A small network was shown many inputs. Here are its activations along a few directions, one row for each input.
In each table, some parts of the input vary, and every possible input appears once, in random order.
Descriptions start from the smaller parts, as in this example, which fits no table here: one of 6 places along a line, together with either a single point or one of 9 places along a line or (one of 2 separate values, together with one of 8 places around a ring).
Shared parts are said once, and a part with two or three values counts as separate values.
In the rows, zero is written as 128.

Other details of the inputs shift rows strongly along two fixed directions, in all tables alike. That doesn't count.

Table:
x1: [132 143 130 130 141 143 141 119 143 143 143 125 131 163 110]
x2: [125 144 129 142 158 132 132 120 137 118 126 119 134 142 110]
x3: [111 144 141 127 150 123 127 114 135 132 141 124 118 146 111]
x4: [142 121 110 135 119 140 133 140 128 129 121 128 139 127 130]
x5: [135 106 115 128 105 122 122 148 115 129 117 130 132 104 141]
x6: [117 143 142 130 158 126 123 104 130 111 142 131 115 145 112]
x7: [130 129 116 123 112 132 135 127 127 133 133 134 122 118 135]
x8: [130 139 132 135 147 145 134 120 140 133 138 122 131 164 104]
x9: [128 116 119 125 111 130 127 142 124 144 130 126 126 127 125]
x10: [118 149 131 136 156 134 136 118 139 127 135 119 127 147 107]
x11: [129 150 128 129 146 139 142 111 141 136 148 128 124 154 111]
x12: [134 139 130 133 143 143 135 118 139 132 139 127 131 160 111]
x13: [115 133 145 129 147 115 120 122 128 117 124 123 125 125 125]
x14: [135 126 179 111 112 105 118 133 140 126  82 118 164 102 185]
x15: [147 117 105 120  91 139 139 140 124 144 130 138 131 113 147]
x16: [143 136 126 126 129 142 138 120 136 131 136 133 134 144 129]
x17: [139 115 112 118  96 128 131 141 120 142 130 137 127 108 147]
x18: [134 112 114 122 101 127 128 144 120 144 129 132 126 116 137]
x19: [133 113 112 128 106 121 127 151 119 136 116 127 134 102 142]
x20: [136 124 107 134 118 134 136 143 128 136 123 125 135 120 128]
x21: [131 155 213 102 133 111 126 115 166 135  84 109 177 136 187]
x22: [107 146 141 132 159 123 128 114 135 130 141 119 117 150 101]
x23: [113 151 138 128 158 125 131 108 136 130 149 126 115 149 106]
x24: [132 122 122 137 136 131 124 132 124 119 125 128 131 133 121]
x25: [129 133 121 128 129 133 132 119 127 121 135 134 121 128 127]
x26: [123 135 137 130 136 131 129 120 133 123 125 125 129 136 125]
x27: [131 121 123 125 121 126 123 125 118 117 132 139 120 116 136]
x28: [115 149 136 134 154 134 136 113 140 131 140 120 122 155 103]
x29: [120 107  88 146 127 121 118 143 101 107 128 133 109  97 110]
x30: [118 116 129 129 123 120 116 128 116 114 122 131 118 113 131]
x31: [123 139 134 124 129 132 133 120 136 135 132 127 126 138 127]
x32: [119 130 122 135 138 118 127 135 126 128 124 121 127 119 120]
x33: [112 131 149 126 140 115 119 119 127 122 127 124 121 129 124]
x34: [136 106  75 144 111 136 131 151 107 123 130 134 118 104 115]
x35: [113 140 144 131 157 125 120 107 130 112 139 128 116 147 110]
x36: [119 149 134 140 165 134 132 113 138 115 133 121 127 151 105]
x37: [118 119  97 145 144 123 124 136 111 121 144 129 108 123  93]
x38: [137 113 117 120 106 124 126 135 116 131 133 139 122 109 141]
x39: [122 122 128 122 121 116 121 124 117 122 133 136 114 110 134]
x40: [128 122 126 122 120 119 124 126 119 126 135 136 118 114 135]
x41: [140 109 109 123  89 139 134 149 124 147 122 130 133 117 140]
x42: [127 112 126 126 115 125 121 138 119 134 129 129 123 124 125]
x43: [137 130 112 134 126 141 139 137 134 139 128 124 137 138 120]
x44: [128 123 120 127 116 131 127 128 123 123 127 133 123 119 133]
x45: [138 119 121 125 119 131 126 127 120 122 133 139 124 123 135]
x46: [127 128 142 124 133 125 125 124 130 133 133 128 128 141 124]
x47: [125 109 121 129 112 118 115 139 111 109 111 132 125  94 146]
x48: [131 117 119 135 128 125 122 137 119 116 119 128 131 116 129]
x49: [139 126 115 126 117 135 133 127 125 126 132 137 126 122 136]
x50: [117 118 130 123 120 115 117 127 116 123 129 133 114 112 132]
x51: [127 133 116 137 133 130 135 134 131 130 123 121 132 124 121]
x52: [148 151 219  87 108 114 130 114 169 147  85 118 184 132 212]
x53: [136 111 110 127 102 126 128 152 120 139 118 128 135 108 141]
x54: [131 126 138 127 134 131 123 122 129 124 130 130 130 143 126]
x55: [128 125 142 128 134 132 122 125 131 126 127 126 131 145 122]
Description of these inputs: one of 5 places around a ring, together with one of 11 places around a ring.
Changing only the place on the ring of 5 turns x10 into x13. The same change can be made to x43. Which row results?
> x5
Changing only the place on the ring of 5 turns x4 into x53. The same change can be made to x34. Which row results?
> x19
A walk changes only the place on the ring of 11. It starts at x30 and steps to x35. List the rest of the walk in order.
> x6, x27, x45, x54, x55, x24, x48, x29, x47
Change only the place on the ring of 5 in x50. List by row number the other rows that result.
> x3, x31, x35, x44

Table:
x56: [117 142 186 122 155 109 116 115 145 117 104 113 148 138 143]
x57: [127 143 195 105 142 119 111  86 139 104 125 139 132 146 158]
x58: [141 132 217 101 111 103 114 125 153 117  58 114 187 106 216]
x59: [116 174 209 120 179 115 129  97 170 128 108 105 161 169 139]
x60: [141 111  80 141 112 143 133 145 113 124 135 137 120 115 116]
x61: [108 150 119 152 184 128 129 114 131 111 145 118 113 152  76]
x62: [115 152 121 135 161 138 139 110 137 139 162 124 109 167  83]
x63: [132 127  90 148 147 145 135 130 121 127 154 131 114 150  84]
x64: [122 117 160 115 109 104 114 140 128 130  94 120 146  99 167]
x65: [141  89  91 119  59 124 127 165 105 146 115 138 126  77 161]
x66: [131 114  76 135 110 140 135 138 108 131 152 142 102 115 109]
x67: [121 106  80 147 125 123 119 145  98 104 129 135 107  93 113]
x68: [120 145 119 145 167 143 137 120 138 135 153 118 119 173  76]
x69: [141 133 124 124 116 137 137 124 133 129 126 133 135 126 142]
x70: [145  91  88 115  57 131 129 156 105 143 122 146 121  78 163]
x71: [135 123 137 120 108 129 131 141 136 147 114 121 145 128 146]
x72: [ 99 150 134 123 161 120 128  99 127 136 176 133  87 155  85]
x73: [143 129 123 128 119 139 136 130 133 128 123 131 140 128 140]
x74: [138 105  84 138 106 140 131 150 111 135 136 135 119 118 114]
Describe the family of inputs behind these rows.
> either one of 2 separate values or one of 6 places around a ring or one of 11 places around a ring

Table:
x75: [ 68 172  96 148 196 132 138  89 123 116 194 126  56 156  37]
x76: [102  86  98 151 139 111 102 148  91 127 149 128  92 135  68]
x77: [108 199 216 154 233 141 140  86 196 123 103  79 177 231  83]
x78: [104 145  83 137 155 116 149 131 116 151 179 128  87 123  77]
x79: [127 164 180 129 148 132 149 127 177 162  96  88 175 162 127]
x80: [165 175 203 104 144 142 156 131 197 178  97  98 214 188 178]
x81: [147  40  43 134  63 111  97 177  52 105 138 164  88  43 133]
x82: [134 162 250 102 180 104 117 116 180 151 101  94 190 188 153]
x83: [159 102  64 104  77 168 142 100  94 146 229 192  57 154 102]
x84: [ 98  85  35 139  61 110 119 153  68 107 127 153  68  23 136]
x85: [137 131  59 162 150 139 155 151 123 144 150 117 119 123  68]
x86: [113 112 191 108 113 103 103 153 140 158  95 101 155 134 148]
x87: [117 125  83 148 159 120 118 120  97  82 150 143  90  97  98]
x88: [114 153 237 115 185 116 105  88 161 118 116 109 152 197 124]
x89: [127  92  87 152 152 110 109 146  91 119 158 137 101 129  75]
x90: [ 68 166 105 146 190 122 147 111 130 155 191 111  70 167  31]
x91: [118  95 153  97  47  93 114 170 124 172  80 118 150  71 199]
x92: [128 129 114 103 105 171 139  76 121 154 223 171  60 199  82]
x93: [163 102 192 100  90 107 101 131 125  85  58 137 178  72 234]
x94: [186 128 179 114  93 140 140 132 157 106  49 124 211 101 230]
x95: [119 227 245 100 215 117 146  53 198 123 129 110 162 188 153]
x96: [104 153  73 162 180 164 153 139 141 167 184 105 101 203  17]
x97: [107 163 231 124 196 124 106  81 159  84 102 110 152 182 133]
x98: [100 174 189  99 137 111 131  87 161 149 131 119 124 143 146]
x99: [170  86 113 130  61 120 129 180 119 124  53 125 185  57 208]
x100: [131  75 130 103  34 101  99 161  95 103  62 141 138  20 226]
x101: [145 159  56 167 190 183 162 113 138 130 194 133 108 204  33]
x102: [139  68  29 158  61 153 129 173  80 100 105 142 109  59 127]
x103: [108 131  52 150 143 116 133 119  92  95 161 150  74  78  98]
x104: [108 159 233 119 189 123 106  80 159  96 110 114 149 191 134]
x105: [176  81 105 105   8 156 139 178 126 157  74 136 172  79 216]
x106: [108 105  48 145 125 108 126 161  89 148 169 136  82  98  80]
x107: [162  98 191  96  84 107 101 132 124  96  68 142 173  82 233]
x108: [134 111  30 165 114 173 138 148 107 116 145 139 105 133  82]
x109: [152 133 179  73  60  96 128 124 144 150  90 139 161  63 243]
x110: [160 122  34 163 131 169 145 141 114 110 148 147 123 135  97]
Changing only one part turns x83 into x92. The same change can be made to x94. Which row results?
> x102
Describe the family of inputs behind these rows.
> one of 2 separate values, together with either a single point or one of 6 places around a ring or one of 11 places around a ring
A walk changes only the place on the ring of 11. It starts at x84 and steps to x75. List the rest of the walk in order.
> x98, x90, x91, x86, x76, x88, x104, x97, x100
Change only the place on the ring of 6 in x99. List by row number the other rows that result.
> x80, x85, x94, x101, x110
A walk changes only the place on the ring of 6. It starts at x77 and steps to x102. List the rest of the walk in order.
> x108, x105, x96, x79
